Each row below holds a small network's activations on one record, seen along a few directions.
After each row come some of the record's fields: F, G, V, P.
Not every record has every field; a missing one is written none.
The largest differences between rows may come from other fields.
In the rows, zero is written as 500.
Random noise pushes rows far along 4 fixed directions. That doesn't count. These rows show it; they differ only by the noise:
[603 582 416 306 678 615 615 626 436 531 524 584 588 396 292 532]
[518 511 405 351 562 490 485 502 471 582 496 488 539 430 418 515]
[481 375 346 360 635 396 491 653 501 406 148 496 522 664 698 430]
[650 656 477 239 533 779 661 493 337 663 496 556 439 430 364 501]
[282 371 371 372 482 306 371 594 557 171 521 329 627 642 519 465]
[515 376 343 384 617 375 458 571 500 563 114 504 478 611 733 438]

[475 531 494 452 274 531 374 381 499 627 442 393 376 518 648 461]
F=f4, G=g5, V=v1, P=p4
[642 492 521 514 520 585 559 589 441 616 120 613 402 624 747 461]
F=f2, G=g1, V=v3, P=p2
[601 630 570 332 385 847 705 428 266 529 408 492 271 710 568 427]
F=f1, G=g4, V=v5, P=p4
[587 484 559 549 552 581 624 708 569 445 305 592 573 556 518 450]
F=f1, G=g4, V=v4, P=p3
[559 623 517 385 354 645 460 382 396 679 715 435 446 301 272 570]
F=none, G=none, V=v4, P=p4
[556 507 540 416 307 636 499 426 453 547 468 432 413 561 557 414]
F=f4, G=g2, V=v1, P=p3
[438 493 509 522 337 430 380 327 503 618 484 411 520 449 512 497]
F=f1, G=g4, V=none, P=none
[366 431 599 669 250 385 406 306 563 578 508 401 381 619 714 461]
F=f1, G=g4, V=v5, P=p3
[508 497 440 331 596 656 645 422 261 393 523 471 332 685 595 477]
F=f4, G=g3, V=v5, P=p4
[516 412 447 623 642 256 434 535 559 539 528 566 563 429 525 565]
F=f2, G=g2, V=v5, P=p4
[589 485 430 394 502 610 581 822 523 301 174 555 544 655 571 402]
F=none, G=none, V=v1, P=p3
[508 569 572 337 376 791 658 529 365 371 550 493 458 603 513 428]
F=f4, G=g3, V=v1, P=p3
[473 497 426 494 394 342 316 348 519 668 557 392 570 319 362 549]
F=f1, G=g4, V=none, P=none
[516 415 449 513 500 460 431 372 477 566 313 500 414 549 696 469]
F=f4, G=g3, V=none, P=none
[464 481 512 616 341 388 323 482 667 612 599 472 598 346 423 524]
F=none, G=none, V=v1, P=p3
[548 535 587 407 238 566 422 243 355 757 468 410 302 480 645 499]
F=f2, G=g2, V=v3, P=p1
[461 377 426 488 422 396 393 518 525 506 250 382 433 586 733 446]
F=none, G=none, V=v4, P=p3
[524 513 601 608 513 512 564 402 496 642 455 557 377 544 661 471]
F=none, G=none, V=v5, P=p4
[633 657 609 417 630 852 743 723 413 275 515 630 566 525 249 470]
F=f1, G=g4, V=none, P=none
[626 518 589 515 578 648 607 482 466 592 543 562 458 436 457 486]
F=f4, G=g2, V=v4, P=p3
[561 591 616 382 328 795 581 582 455 320 524 486 446 628 450 403]
F=f4, G=g2, V=v1, P=p4
[486 510 410 405 434 539 514 512 465 590 294 470 450 577 608 432]
F=f3, G=g1, V=v2, P=p3
[488 451 557 520 557 482 555 464 478 388 516 431 407 662 702 506]
F=f2, G=g2, V=v4, P=p4
[622 585 734 579 503 755 774 518 488 468 549 603 405 613 627 470]
F=f2, G=g2, V=v4, P=p3
[601 600 471 415 607 606 542 672 484 527 601 598 636 322 210 559]
F=none, G=none, V=v1, P=p4
[344 385 426 494 427 233 285 443 622 453 586 336 546 410 487 529]
F=f3, G=g3, V=v4, P=p4
[554 518 511 449 485 599 568 556 424 374 356 498 494 624 562 457]
F=f2, G=g4, V=none, P=none
[492 596 594 494 304 611 476 323 451 591 606 431 458 444 409 493]
F=f1, G=g4, V=none, P=none
[453 341 422 572 689 328 491 576 546 432 398 567 507 524 563 492]
F=f3, G=g3, V=v5, P=p3
[582 488 548 450 618 604 675 515 386 469 362 538 399 675 733 476]
F=f2, G=g2, V=v4, P=p4
[333 536 609 498 199 515 462 339 486 341 624 277 348 726 641 428]
F=f1, G=g4, V=v5, P=p4
[467 501 498 473 294 489 400 310 445 603 371 384 367 541 669 457]
F=none, G=none, V=none, P=none
[573 503 498 519 517 511 463 555 533 642 359 567 491 456 537 496]
F=none, G=none, V=v1, P=p4
[467 466 407 410 444 510 427 579 523 511 272 467 510 577 561 452]
F=f3, G=g1, V=v1, P=p4
[607 460 481 621 416 434 431 496 573 727 261 568 484 516 665 435]
F=f2, G=g4, V=v2, P=p3
[658 511 454 592 695 419 482 499 533 795 339 653 541 269 453 546]
F=none, G=none, V=none, P=none
[582 342 492 679 611 322 470 608 674 580 252 626 587 482 654 466]
F=f4, G=g2, V=v4, P=p3
[455 599 574 478 273 554 423 266 407 672 748 394 382 378 401 511]
F=none, G=none, V=v5, P=p4
[574 483 467 462 512 577 523 686 545 450 352 535 591 542 441 457]
F=f1, G=g4, V=v1, P=p3
[433 540 567 506 340 502 410 321 502 447 784 399 540 404 348 516]
F=f4, G=g2, V=none, P=none
[510 503 508 526 488 567 496 481 486 438 393 492 466 598 529 474]
F=f1, G=g4, V=none, P=none
[524 520 474 534 452 406 380 395 535 670 482 470 506 341 475 538]
F=none, G=none, V=none, P=none
[490 482 461 431 603 493 585 399 412 511 511 473 339 563 599 558]
F=f3, G=g3, V=v3, P=p4
[516 531 478 325 258 641 507 392 292 568 260 397 227 681 745 407]
F=none, G=none, V=v5, P=p4
[306 338 593 672 310 340 388 450 602 366 399 393 417 682 808 437]
F=none, G=none, V=v3, P=p3

Here are new rows. What are their fields?
[390 420 575 565 455 500 522 442 512 282 441 485 457 692 720 429]
F=f4, G=g3, V=none, P=none
[407 389 468 622 386 270 282 303 582 626 401 393 496 500 625 498]
F=f1, G=g4, V=none, P=none
[607 604 474 452 509 571 505 414 440 667 542 512 478 331 361 544]
F=none, G=none, V=none, P=none
[392 464 573 605 401 468 461 388 542 407 521 446 503 616 573 480]
F=f1, G=g4, V=none, P=none
[680 704 609 463 397 753 586 279 384 880 583 562 400 298 333 548]
F=f1, G=g4, V=none, P=none
[503 521 504 626 662 366 490 328 579 702 715 605 554 244 351 634]
F=f3, G=g3, V=none, P=none
[597 493 502 445 616 627 613 680 448 362 188 572 493 638 549 420]
F=f1, G=g4, V=none, P=none
[403 497 637 626 228 463 359 175 530 688 512 390 350 496 699 471]
F=none, G=none, V=none, P=none
[668 546 552 460 440 749 642 492 428 694 179 565 333 659 700 404]
F=f1, G=g4, V=v1, P=p3
[494 485 594 566 554 504 638 484 496 447 444 555 408 677 683 459]
F=f1, G=g2, V=v5, P=p4
[583 618 541 405 573 687 610 630 451 494 569 572 555 427 341 517]
F=none, G=none, V=v1, P=p4
[473 515 459 490 460 486 464 445 491 460 529 453 550 507 419 532]
F=f1, G=g4, V=none, P=none
[483 484 502 564 422 388 420 357 501 698 541 465 462 424 498 574]
F=f1, G=g4, V=v3, P=p4
[558 484 521 579 576 444 506 371 577 753 524 527 417 354 533 548]
F=f3, G=g3, V=v4, P=p3
[415 611 586 377 183 705 499 297 361 395 622 314 350 607 522 442]
F=none, G=none, V=none, P=none
[468 496 539 499 386 484 448 376 515 561 697 419 519 440 460 498]
F=f4, G=g2, V=v1, P=p3
[507 551 492 419 550 586 590 557 448 321 593 540 574 475 394 519]
F=f4, G=g3, V=none, P=none
[462 550 546 537 413 476 476 492 534 444 647 450 546 540 476 485]
F=f2, G=g4, V=v2, P=p4
[387 417 490 485 204 454 335 515 576 389 417 343 540 626 556 416]
F=f1, G=g4, V=v1, P=p3
[488 491 498 462 441 554 511 681 539 287 530 468 594 506 373 478]
F=none, G=none, V=v4, P=p3
[649 518 503 502 376 560 478 466 495 735 413 506 489 405 485 502]
F=f2, G=g4, V=v4, P=p3
[611 660 546 414 454 669 553 429 436 679 701 488 479 305 276 547]
F=none, G=none, V=v4, P=p4
